A small network was trained on invented records. Each row is its activation on one of them, seen along a few directions.
Each row is followed by the record's values for the fields W, B, S, E, L, F.
Not every record has every field; a missing one is written absent.
Other fields move the rows too, some of them a lot.
(in the rows, 500 means zero)
Strong random noise was added to every row along 8 fixed directions; ignore it. To show where, here is one row again and again, with new noise each time:
[365 502 465 476 434 508 367 437 490 609 520 473 461 386 442 393 457 587
 507 553 493 552 499 588 487 556 466 661 412]
[508 457 513 579 501 496 454 510 448 516 553 439 386 494 433 431 434 578
 517 663 523 490 480 562 485 504 445 488 460]
[497 496 624 675 575 578 493 491 379 259 636 601 451 585 556 650 451 383
 470 560 419 391 386 435 500 333 360 420 479]
[359 463 564 540 432 418 261 374 227 515 644 541 419 490 513 586 246 261
 495 639 385 685 410 529 476 483 391 503 636]
[524 368 330 447 399 499 368 527 436 626 360 526 425 505 361 326 478 633
 551 725 595 718 501 696 453 609 610 528 722]
[530 430 399 621 405 607 505 587 359 285 404 714 443 600 475 674 580 463
 610 508 559 546 351 520 348 412 495 419 582]
[350 661 544 489 553 515 425 356 608 473 586 372 585 423 518 454 511 477
 590 453 301 468 453 500 395 451 380 823 339]
[482 408 564 512 610 580 431 489 478 414 548 688 573 579 526 406 530 538
 249 630 456 462 506 513 738 481 550 483 732]
[481 547 422 498 491 487 498 504 600 500 457 432 553 514 440 390 625 636
 559 529 447 509 476 534 422 565 536 689 519]
[453 689 525 666 440 341 539 500 549 450 659 259 501 508 486 498 601 619
 584 459 325 389 421 361 331 581 404 715 325]

[621 370 494 450 577 710 503 528 564 563 366 542 509 464 473 315 490 690
 433 640 682 507 587 608 584 443 530 402 552] | <W:w2 B:b1 S:s1 E:absent L:absent F:f1>
[585 491 518 577 545 555 600 548 514 456 431 429 551 511 523 572 582 554
 660 459 599 453 429 446 364 476 433 467 455] | <W:w2 B:b2 S:s2 E:absent L:absent F:f1>
[426 444 541 430 567 587 426 437 537 591 504 545 453 371 483 433 403 506
 455 535 561 464 569 620 634 461 458 529 363] | <W:w1 B:b2 S:s2 E:e1 L:l2 F:f4>
[524 658 504 656 451 388 605 556 604 447 668 369 428 495 501 479 615 622
 430 469 350 336 499 439 495 493 483 561 366] | <W:w1 B:b1 S:s1 E:e2 L:l2 F:f1>
[377 408 596 465 551 622 261 338 364 503 571 709 566 421 585 477 358 381
 286 596 449 597 476 558 693 415 445 508 668] | <W:w1 B:b2 S:s1 E:absent L:absent F:f1>
[593 436 448 605 402 438 411 527 395 533 512 481 463 542 458 382 514 674
 402 690 521 600 474 489 487 605 551 453 699] | <W:w1 B:b2 S:s1 E:absent L:absent F:f1>
[435 644 577 368 623 441 544 390 652 493 512 399 766 523 586 496 567 356
 505 330 329 498 523 368 491 523 489 696 529] | <W:w1 B:b1 S:s1 E:absent L:absent F:f1>
[307 425 592 375 520 457 190 292 330 620 598 558 465 421 480 450 199 289
 387 659 416 662 514 597 642 521 449 571 561] | <W:w2 B:b2 S:s1 E:e2 L:absent F:f1>
[325 470 562 234 529 418 350 345 509 830 496 405 651 356 516 355 347 418
 408 458 520 665 615 509 639 667 521 623 568] | <W:w2 B:b1 S:s1 E:absent L:absent F:f1>
[485 695 464 426 466 493 448 404 613 439 511 445 677 542 568 447 589 471
 497 396 239 583 520 439 409 462 543 732 644] | <W:w2 B:b1 S:s1 E:e2 L:l2 F:f4>
[332 492 393 425 349 525 469 516 441 468 400 741 609 496 525 664 635 414
 475 256 518 579 427 446 458 545 568 580 560] | <W:w1 B:b1 S:s1 E:e2 L:absent F:f4>
[434 629 545 597 433 460 483 487 510 502 665 495 493 416 577 508 521 517
 398 411 365 430 518 465 568 465 446 534 467] | <W:w1 B:b2 S:s2 E:e2 L:l2 F:f4>
[607 530 419 455 446 526 568 551 583 572 393 312 405 486 399 428 492 626
 700 515 601 520 554 554 308 488 498 490 318] | <W:w2 B:b1 S:s1 E:e2 L:absent F:f4>
[500 364 409 316 502 640 440 497 493 452 311 782 565 561 464 491 537 475
 402 480 597 585 550 559 616 494 667 456 635] | <W:w2 B:b2 S:s1 E:e1 L:absent F:f4>
[611 482 539 455 666 360 636 565 620 531 527 335 501 629 453 409 548 531
 461 586 489 381 572 451 599 610 578 445 519] | <W:w2 B:b2 S:s1 E:e1 L:l1 F:f4>
[496 569 618 476 703 445 484 384 568 330 587 452 619 635 522 511 495 342
 466 557 278 426 464 419 542 453 479 637 553] | <W:w2 B:b2 S:s1 E:e1 L:absent F:f1>
[501 424 611 544 556 702 376 427 451 525 542 529 434 370 514 391 365 629
 410 639 607 436 528 563 592 393 374 440 344] | <W:w2 B:b2 S:s1 E:absent L:absent F:f1>
[377 490 476 462 485 522 482 491 595 618 550 533 393 321 438 421 501 595
 407 472 555 385 565 629 645 508 504 558 237] | <W:w1 B:b2 S:s1 E:e1 L:l2 F:f1>
[489 361 511 362 609 432 456 464 487 654 476 425 353 476 358 422 298 378
 544 687 602 547 578 673 603 552 519 413 441] | <W:w2 B:b2 S:s1 E:e1 L:l2 F:f1>
[651 489 577 392 739 513 615 492 629 467 462 365 531 632 474 438 429 359
 570 606 474 479 579 549 522 397 505 401 575] | <W:w1 B:b1 S:s1 E:e2 L:l2 F:f4>
[455 569 559 490 525 548 616 506 567 484 495 421 529 427 518 608 535 480
 620 302 580 362 494 405 414 472 394 506 147] | <W:w2 B:b2 S:s1 E:absent L:absent F:f1>
[501 572 480 500 404 386 462 474 484 588 546 284 387 479 412 464 414 551
 619 535 492 532 512 491 343 557 457 541 304] | <W:w2 B:b1 S:s1 E:e2 L:absent F:f1>
[635 593 443 437 561 492 795 629 689 444 424 403 499 582 480 581 640 434
 661 327 526 396 558 485 407 417 553 391 395] | <W:w2 B:b1 S:s1 E:e2 L:l2 F:f4>
[555 527 499 585 533 710 467 477 530 284 447 643 621 533 567 492 634 584
 475 512 444 470 419 488 458 364 471 574 580] | <W:w2 B:b2 S:s1 E:absent L:absent F:f1>
[352 509 587 425 439 395 404 430 418 585 632 527 446 431 501 500 394 474
 294 427 479 445 558 396 670 605 515 522 366] | <W:w2 B:b2 S:s1 E:e1 L:absent F:f4>
[465 447 606 518 478 465 397 461 437 661 646 480 473 407 527 355 410 653
 208 587 537 459 589 449 743 592 496 422 485] | <W:w2 B:b1 S:s1 E:absent L:absent F:f1>
[365 507 596 333 637 441 540 418 504 534 501 424 533 498 483 664 365 163
 671 365 511 489 486 480 459 473 403 508 306] | <W:w2 B:b2 S:s1 E:e2 L:absent F:f4>
[429 433 497 357 579 352 506 487 512 630 537 573 553 523 496 504 484 327
 370 484 466 557 553 549 715 604 624 458 727] | <W:w2 B:b2 S:s2 E:e1 L:l2 F:f4>
[374 369 477 360 472 343 369 446 307 540 477 672 507 576 453 627 369 194
 445 527 491 684 467 516 603 625 596 441 721] | <W:w2 B:b2 S:s1 E:e1 L:l2 F:f1>
[448 569 501 580 303 322 458 533 343 502 602 486 512 556 534 612 511 480
 428 401 414 556 456 311 442 620 513 486 585] | <W:w2 B:b1 S:s1 E:e2 L:absent F:f4>
[523 619 405 559 253 304 329 426 326 473 566 395 474 592 492 552 449 470
 563 546 278 737 423 388 255 585 538 626 688] | <W:w2 B:b2 S:s1 E:e1 L:absent F:f4>
[422 544 484 507 457 520 391 428 462 458 515 504 474 468 473 522 455 444
 580 515 435 545 444 551 406 458 438 605 434] | <W:w2 B:b2 S:s1 E:e2 L:l2 F:f1>

Here are new rows. What are their fields?
[417 535 550 515 484 399 480 466 481 569 556 426 568 448 520 506 489 466
 480 454 466 504 481 427 505 596 449 572 465] | <W:w1 B:b1 S:s1 E:absent L:absent F:f1>
[593 422 527 569 602 845 460 519 573 358 416 725 550 489 559 376 577 700
 356 606 562 410 522 610 632 289 486 461 613] | <W:w1 B:b1 S:s2 E:e2 L:absent F:f4>
[623 654 528 656 477 553 475 467 503 341 643 419 411 532 553 480 464 509
 515 597 290 474 492 521 406 296 421 487 523] | <W:w2 B:b2 S:s1 E:e2 L:l2 F:f4>
[605 571 516 562 482 425 470 456 510 545 581 288 487 520 495 371 465 601
 493 637 402 556 515 461 423 522 477 531 551] | <W:w2 B:b1 S:s1 E:absent L:absent F:f1>
[570 410 442 382 579 408 661 575 512 482 344 430 435 625 368 648 486 316
 753 471 644 507 481 510 371 552 548 382 392] | <W:w2 B:b2 S:s1 E:e1 L:absent F:f4>
[660 497 441 433 499 470 488 492 453 490 453 403 404 632 456 426 368 381
 623 675 446 696 522 595 369 429 559 406 749] | <W:w2 B:b1 S:s1 E:e2 L:l2 F:f4>
[366 566 464 491 367 599 384 418 451 547 502 555 508 329 560 555 443 425
 549 399 450 604 473 565 423 413 411 600 433] | <W:w2 B:b1 S:s1 E:absent L:l2 F:f1>
[525 456 585 702 552 558 435 480 374 350 600 556 371 497 514 604 393 426
 543 652 471 434 396 560 482 359 350 432 452] | <W:w1 B:b2 S:s2 E:e1 L:l2 F:f1>
[485 468 568 618 415 558 380 478 379 477 608 622 501 450 563 452 483 658
 249 549 515 472 490 407 620 510 464 444 518] | <W:w1 B:b2 S:s1 E:absent L:absent F:f1>
[624 471 453 471 686 641 490 429 575 347 362 482 535 610 463 488 487 394
 751 678 434 592 428 659 333 332 479 594 655] | <W:w2 B:b2 S:s2 E:e1 L:absent F:f4>
[406 510 560 534 433 564 471 475 393 370 558 688 497 496 575 696 472 389
 396 347 473 434 467 368 537 418 450 457 386] | <W:w2 B:b1 S:s1 E:e1 L:absent F:f4>
[363 524 362 431 349 519 329 420 414 417 428 738 586 513 508 581 549 385
 491 422 371 689 431 532 455 521 595 678 685] | <W:w2 B:b2 S:s1 E:e1 L:l2 F:f1>
[508 405 568 378 607 513 460 434 432 617 443 477 573 485 546 532 331 278
 571 550 565 663 517 557 522 467 456 412 674] | <W:w1 B:b1 S:s2 E:absent L:absent F:f1>
[564 546 482 460 498 189 686 611 500 515 529 332 537 697 446 620 590 364
 568 397 459 492 492 325 447 692 600 408 607] | <W:w2 B:b2 S:s1 E:e2 L:l2 F:f4>
[377 584 498 348 419 374 465 445 491 557 527 520 640 543 537 562 527 386
 416 295 400 577 531 349 521 608 580 588 548] | <W:w2 B:b1 S:s1 E:e2 L:absent F:f4>
[413 647 520 526 490 607 557 506 681 426 519 549 685 440 583 476 759 721
 396 244 432 294 506 356 542 497 498 716 343] | <W:w2 B:b2 S:s2 E:e2 L:absent F:f4>
